Each row below holds a small network's activations on one record, seen along a few directions.
Each row is followed by the record's values for the fields G, S, D, U, M.
Not every record has every field; a missing one is written absent.
[-25 -42  21  -3  -5 -31  27  -8 -38  18 -34  19  38  -1   9 -47  -2  24
  88 -37 -13]
G=g3, S=s1, D=d3, U=u1, M=m3
[-10  -1   0  32   0 -58 -39  28  39 -24 -72  52 -11  10 -25  16 -35  11
  -3  10 -12]
G=g3, S=s5, D=d4, U=u6, M=m3
[ -3  42  51 -59  48  33 -16 -74  -5 -49 -36  -1 -22  -5 -19 -10  -3   3
  -7   9 -42]
G=g2, S=s2, D=d2, U=u4, M=m3
[-73 -11  34   0 -24  44 -59 -63   1  -5  12 -40  14  -9 -42  -7 -22   5
  38 -48  49]
G=absent, S=s2, D=d2, U=u4, M=m2
[-42   1 -38  12  -8 -15  28  49 -41 -22   1  23  59  23  24 -66 -71 -11
   6 -43  24]
G=absent, S=s3, D=d3, U=u5, M=m4
[ 43 -13   1 -17 -50  17  18  13 -12 -19  24  28  67 -29  -2 -12  -5 -58
  43  11  -4]
G=absent, S=s1, D=d3, U=u1, M=m4
[ -8  -5  27  26 -17 -15 -52  14  35  10  44 -36 -10  65  57  48 -28  12
   6  17  33]
G=absent, S=s3, D=d4, U=u6, M=m4
[-18  49 -18 -45   6 -18 -76  -4  28   8  36 -47  60 -56  19  15  38 -16
   3  32   4]
G=absent, S=s2, D=d4, U=u4, M=m4
[-38 -34  13  47  14 -25 -30 -10 -21 -64  21 -19 -28 -22 -10 -29  52  31
  21 -10  36]
G=g3, S=s2, D=d4, U=u5, M=m6
[  6   8  16  64  48  23 -21   5 -23 -45 -34   6  20 -47  -5 -38  -9  18
 -23 -41   0]
G=g3, S=s2, D=d1, U=u5, M=m3
[  0  36 -24  -4  15 -13  55 -58 -62  12 -15  30 -22 -10  68  27 -23   2
 -27 -20  43]
G=g1, S=s3, D=d2, U=u5, M=m8
[  0 -34 -65  -1 -17 -22 -19  -5  53  -9  45  30 -55 -27   6  32 -15  69
   9 -32 -35]
G=absent, S=s5, D=d4, U=u6, M=m4
[  4 -24  50  25  14  22  54  15  -1  77 -41  12  -2  28  18 -29  22  39
  -6  28 -10]
G=g1, S=s4, D=d1, U=u1, M=m3
[  4  80  65  20 -50  30  24  17  15 -45  -5  22  29 -21 -27   8  14  -2
  27   6   0]
G=g1, S=s2, D=d3, U=u4, M=m3
[ 36   4   5  -9 -14  61 -26 -11  45  33  37 -45  25 -53 -57 -11  39  13
  -1 -38 -26]
G=absent, S=s2, D=d1, U=u4, M=m4
[  0  18  -9  12  -1  31  36  63 -50 -43 -10 -20 -20 -13  -4 -37  -9  -6
  45 -10  26]
G=absent, S=s2, D=d3, U=u5, M=m4
[ 36 -18 -56 -24  54  40  15  80 -21 -31   0  -9   4 -30 -12 -17  33  -6
  -3   4  -9]
G=absent, S=s2, D=d3, U=u5, M=m4
[-28 -43  28 -17  -7  22  42 -69  -3  24   3  44 -10 -13  65  63 -19 -11
   9   4  44]
G=g1, S=s1, D=d2, U=u1, M=m8
[-39   3   5  24 -65 -59 -55   6  34  -9 -31 -14  24  68 -27  11 -59  10
   2   1  15]
G=absent, S=s3, D=d4, U=u6, M=m4
[ -8  14 -19  24  11  -8 -14   0 -27 -52  28  44 -17  21  67 -12  47  16
  21  13  52]
G=g1, S=s3, D=d4, U=u5, M=m8
[ 22  43  -3  46  43  19  40 -10   9   4   9  -5   1 -76  46 -11  -2  36
 -55 -11  14]
G=g1, S=s2, D=d1, U=u5, M=m8
[  5 -14  -9  -4   9   1 -25  67 -36 -24  25  48 -26  54 -20   9 -16 -56
 -46  15  11]
G=absent, S=s3, D=d4, U=u5, M=m4
[-17  47  18 -31  52 -38  41 -74 -59 -13  -7 -29 -32 -21   1   2 -21   9
 -43 -45   2]
G=g2, S=s2, D=d2, U=u5, M=m3
[ -4  17  10  36 -13  -6  -2  13 -18 -14 -30  31 -70  53 -17  -3  45  43
 -20  25  21]
G=g1, S=s3, D=d4, U=u5, M=m3
[-29  40  85  10 -11   0 -21 -33   4 -22 -61  21  25 -40 -38 -12 -38 -34
   0 -29   3]
G=g3, S=s2, D=d2, U=u4, M=m3
[ 29 -24  45   9 -66  11   1  72 -52  -6  11  10  35  27 -12  23 -33  23
   2  22 -38]
G=absent, S=s4, D=d3, U=u1, M=m4
[-57  71  67 -37 -60 -17 -62  27  11 -38  15 -32  15  -9   7   0  -6   0
  -9   2   3]
G=absent, S=s2, D=d4, U=u4, M=m4
[-21  41  36  30  29  38  39  -7  22  20  51  45  25 -50  -1  11   1   8
  45 -15  20]
G=g1, S=s2, D=d3, U=u4, M=m8
[ 61   2  23  43  55   8  36 -11  35  44   2   3  14  54  10  34  11 -27
   5  -6  -5]
G=g1, S=s3, D=d1, U=u6, M=m3
[ 30  40  18  -6 -40 -29 -10   7  48 -34  -4  65 -25   1  -8   2  57 -29
 -10 -31  14]
G=g1, S=s5, D=d4, U=u6, M=m3
[  2  -4   2  46 -28 -14  -3 -19  46 -55  28  52 -60  26  51  69  11  21
  33  11  20]
G=g1, S=s5, D=d4, U=u6, M=m8
[ -8 -24  29 -10   6  16 -26  18 -11   2 -41  50 -40  30  15  10  51  -6
  44  63   9]
G=g1, S=s1, D=d4, U=u1, M=m3
[ -8 -33 -36 -14  19   2 -41  53 -38  29  -7  27  -2 -13  17   2  11  18
   6  68 -62]
G=absent, S=s4, D=d4, U=u1, M=m4
[  6 -51 -10   6 -11  43  36   3 -24  47 -29 -25 -13  23  24 -21  18  20
   4   2 -63]
G=absent, S=s4, D=d1, U=u1, M=m4
[ 28 -55   8 -10  21  55   6   0  -9 -17  14  14  49 -15  29 -19 -28 -79
  19   8 -33]
G=absent, S=s1, D=d1, U=u1, M=m4
[-49  54  32  26   6   5  10 -23  23  17  34  67 -19 -69  -8  17 -13 -20
   9  10   5]
G=g1, S=s2, D=d4, U=u4, M=m8
[  7 -11 -41  31  30  52   2  29 -10 -17   6   7  -9  63  14  45 -20   0
  69   1 -23]
G=absent, S=s3, D=d3, U=u6, M=m4
[-49  68  50 -36  -4  53 -29 -42 -15 -37 -40  16   9 -30  37  39  30  -6
 -14 -17  25]
G=g1, S=s2, D=d2, U=u4, M=m3
[-48   7 -17 -59  -7  66 -30 -46   6  20  15 -31 -23 -51 -16  28  39  45
 -18 -58  -2]
G=absent, S=s2, D=d2, U=u4, M=m8
[ 40  -3 -38   2  14  28  -9   9 -45  14  47 -38 -27  49 -35   9   5  69
  12  11   0]
G=absent, S=s3, D=d3, U=u5, M=m4
[ 55  25 -14  13 -72   0  34  -3 -28 -33  62 -23   8   2 -44 -23   1 -15
   0 -15  16]
G=absent, S=s2, D=d3, U=u5, M=m4
[ 37  17   9  39  44 -27  52  13  23  33  24 -12  43  57  29  54  32  -5
  20   9 -14]
G=g1, S=s3, D=d3, U=u6, M=m3
[-19  58  37  12  19 -66  -3 -28 -32 -63  28 -42 -18   4  -5 -34  22  29
   4  16  -1]
G=g2, S=s2, D=d4, U=u5, M=m3
[ 24 -48 -80 -31  47  26 -10  12 -50  -2 -32 -14   1  -5  12  72  27 -21
 -56 -17   4]
G=absent, S=s3, D=d2, U=u5, M=m3
[ 17  34  43  65  31   1  27 -21  -8  -3  40 -22  33 -14  39  -1   6 -37
 -46 -25  28]
G=g1, S=s2, D=d1, U=u5, M=m3
[ -9 -33   3  55   0 -39 -39 -13  34 -46  -7  16 -12  29  -6  43  -2  43
  32   7 -12]
G=g3, S=s3, D=d4, U=u6, M=m8
[-27  13 -58   3  -8 -38   3  47 -15  23   8  10 -18   8  -6  -9  -5  42
 -75  25 -42]
G=absent, S=s3, D=d4, U=u5, M=m4
[-36 -45  12 -36 -16 -38  12 -38 -12  16 -92   7  62  -8   6  29  -5  27
 -61  13   7]
G=g3, S=s4, D=d2, U=u1, M=m3
[-74   1 -26  39  -1  11 -33  14 -18 -27  62 -51 -34  -9   5  -1   4 -11
   4 -19  35]
G=absent, S=s2, D=d4, U=u5, M=m4
[  1  30   2  -1 -16 -30  35 -47  35   9 -20  10  36 -34  40  66  -5 -58
 -53 -35  48]
G=g1, S=s5, D=d2, U=u6, M=m3
[-15  65  21  19  17  -2  44  -6  34  25  28  -6  58 -78  24  14   9  49
  18  13  -5]
G=g1, S=s2, D=d3, U=u4, M=m8
[ 23  26 -31 -19 -36 -33 -33  -3  19   9  29  -9 -46  27   0  55 -33  65
   4  23 -40]
G=absent, S=s3, D=d4, U=u6, M=m4
[ -8 -30  -3   9 -10 -19 -21  -3  42  43 -29 -76  12  54 -10  -4 -17  88
 -12 -51 -32]
G=absent, S=s3, D=d1, U=u6, M=m4
[ 13 -10 -70 -36  -5   8  10  -8  20  25 -19  27  16  -5 -11  85 -22  -4
 -89 -32 -40]
G=absent, S=s3, D=d2, U=u6, M=m3
[-54  -2  33  13  46   2   2 -35  -7 -18  22  -4  44 -35 -37 -11   1  30
  69 -38  -8]
G=g3, S=s2, D=d3, U=u4, M=m6
[-27  -5 -45 -28  23 -83 -33  50  37  -4 -44 -15   9   5  32   2 -61  15
  -4  13 -35]
G=absent, S=s5, D=d4, U=u6, M=m4

Which values does each new row have?
[-38  32  48 -17  -5  51  -5  62  -9 -13  34 -44   8 -11 -19   4 -29  -6
  62 -23   4]
G=absent, S=s2, D=d3, U=u4, M=m4
[ 24  -8  18  31 -23 -41  15  32 -24 -75 -12 -20  58 -23 -13 -24  41   1
  -3 -33   9]
G=g3, S=s2, D=d3, U=u5, M=m3
[-39  13  -8  56 -20   4 -29   3  16 -24  56 -62 -13 -18  38 -11   6   1
 -13   1  60]
G=absent, S=s2, D=d4, U=u5, M=m4
[ 26  -7 -45  31   0  26  55   9 -43 -20  63  13   8  59 -23   7 -12 -20
 -18   3 -21]
G=absent, S=s3, D=d3, U=u5, M=m4
[ 42  71  14  20 -16 -15 -11  32  18   4 -66  31  25  49   0  30   0  53
  14  27  -2]
G=g1, S=s3, D=d3, U=u6, M=m3
[ 50  46   3   7  15  22  22  47 -23 -53 -24  34   6 -19 -14 -13  24  26
 -17  38  20]
G=g1, S=s2, D=d3, U=u5, M=m3
[ 62  22 -42  -3 -14  19 -33  26 -31 -24   9 -41   4 -72 -21 -11 -19  52
  24  24  38]
G=absent, S=s2, D=d3, U=u5, M=m4
[ 15   1  36  20 -10  12   0  23 -48  -1 -21  22  47  37  48  15  43  43
  20  53 -14]
G=g1, S=s4, D=d3, U=u1, M=m3
[ 26  12   6  68  29  15   2 -15  52  52   0  14  64  39  21  26   3   1
 -34   0  16]
G=g1, S=s3, D=d1, U=u6, M=m3
[ 18  46  47   8  21  18  22   4  49  33 -10  -9  46 -70   0  -7  39 -26
 -36 -14 -27]
G=g1, S=s2, D=d1, U=u4, M=m3
[ 22  24 -32 -33  25  26 -33  24  29  41 -55 -39  26  31  76 -41   5  38
  45 -37  22]
G=absent, S=s3, D=d1, U=u6, M=m4
[-78  11 -11  25 -32 -16 -35  33  35  23  -5 -39  -8  80  36  36   1  12
  12  13  20]
G=absent, S=s3, D=d4, U=u6, M=m4
[-50 -80 -13  -9 -12  24  15   8  10  -3  40  33  47  -1  31 -19 -69   6
  63 -10  22]
G=absent, S=s1, D=d3, U=u1, M=m4
[-43 -52   8  67  35 -58   9  32  52   9 -35 -22 -28  11  15  16  -5  17
   4 -14 -36]
G=g3, S=s5, D=d4, U=u6, M=m3
[-31   2 -13   6  -8 -21 -15  40 -57 -30  19 -58 -52 -18  26 -22   4 -35
  34  -2  14]
G=absent, S=s2, D=d4, U=u5, M=m4
[ 46  29  14 -61  15 -79 -23 -32  40 -58  13  37   8  -1  -6  -8   8 -24
   4  -7  11]
G=g2, S=s5, D=d4, U=u6, M=m3
[ 37 -31  31  -4 -42  48  33 -32  -5  22  59  13  32 -11  -4 -29  -2 -51
   4 -25 -26]
G=absent, S=s1, D=d1, U=u1, M=m4
[-41  -1   9  -8 -86 -23 -33  -6  23  12  46 -10  65 -17  24  -3  21 -48
 -14  36  30]
G=absent, S=s1, D=d4, U=u1, M=m4
[ 28 -44 -14  -8  20  55 -32  28 -38  36 -38  -2  16 -14  47  -6  -8  27
 -26  30 -67]
G=absent, S=s4, D=d1, U=u1, M=m4
[  7  54  48 -21 -13 -13  38 -43  14 -65  31  -2  67 -10 -32  -1   7 -26
  23   4 -24]
G=g2, S=s2, D=d3, U=u4, M=m3
[  8 -11 -33 -12  15 -27 -33  39 -26  -9 -53 -65  31  40 -32 -31 -23  79
  21  20  32]
G=absent, S=s3, D=d3, U=u5, M=m4
[ 11 -68   8 -28  -1   3  41 -18  18  32  -3 -25  41 -26 -12 -76   2 -45
  33 -40 -28]
G=absent, S=s1, D=d1, U=u1, M=m4
[ 55 -37 -52  28  -2  25  17 -41  72   6  12 -44 -30   6  10   7 -58  22
  35   0  -5]
G=absent, S=s5, D=d1, U=u6, M=m4
[ 13   2 -20  12  14  30  -5   2  -5  30  21 -56  -3 -40 -15 -73 -22  35
 -47 -17   9]
G=absent, S=s2, D=d1, U=u5, M=m4
[ 10  57  44   1  11  29  10  32  -2 -18 -11 -11  14 -45  14  12  73  50
  56 -12 -24]
G=g1, S=s2, D=d3, U=u4, M=m3
[  4   9  34   4 -49  -4 -10   7 -21  10 -37  78 -33  26 -13   5  33  14
 -27  57 -29]
G=g1, S=s4, D=d4, U=u1, M=m3
[-17  16  -7 -40 -14 -46 -34  12  25  22   3 -50 -36  76   7  24  18  66
  15   1 -21]
G=absent, S=s3, D=d4, U=u6, M=m4
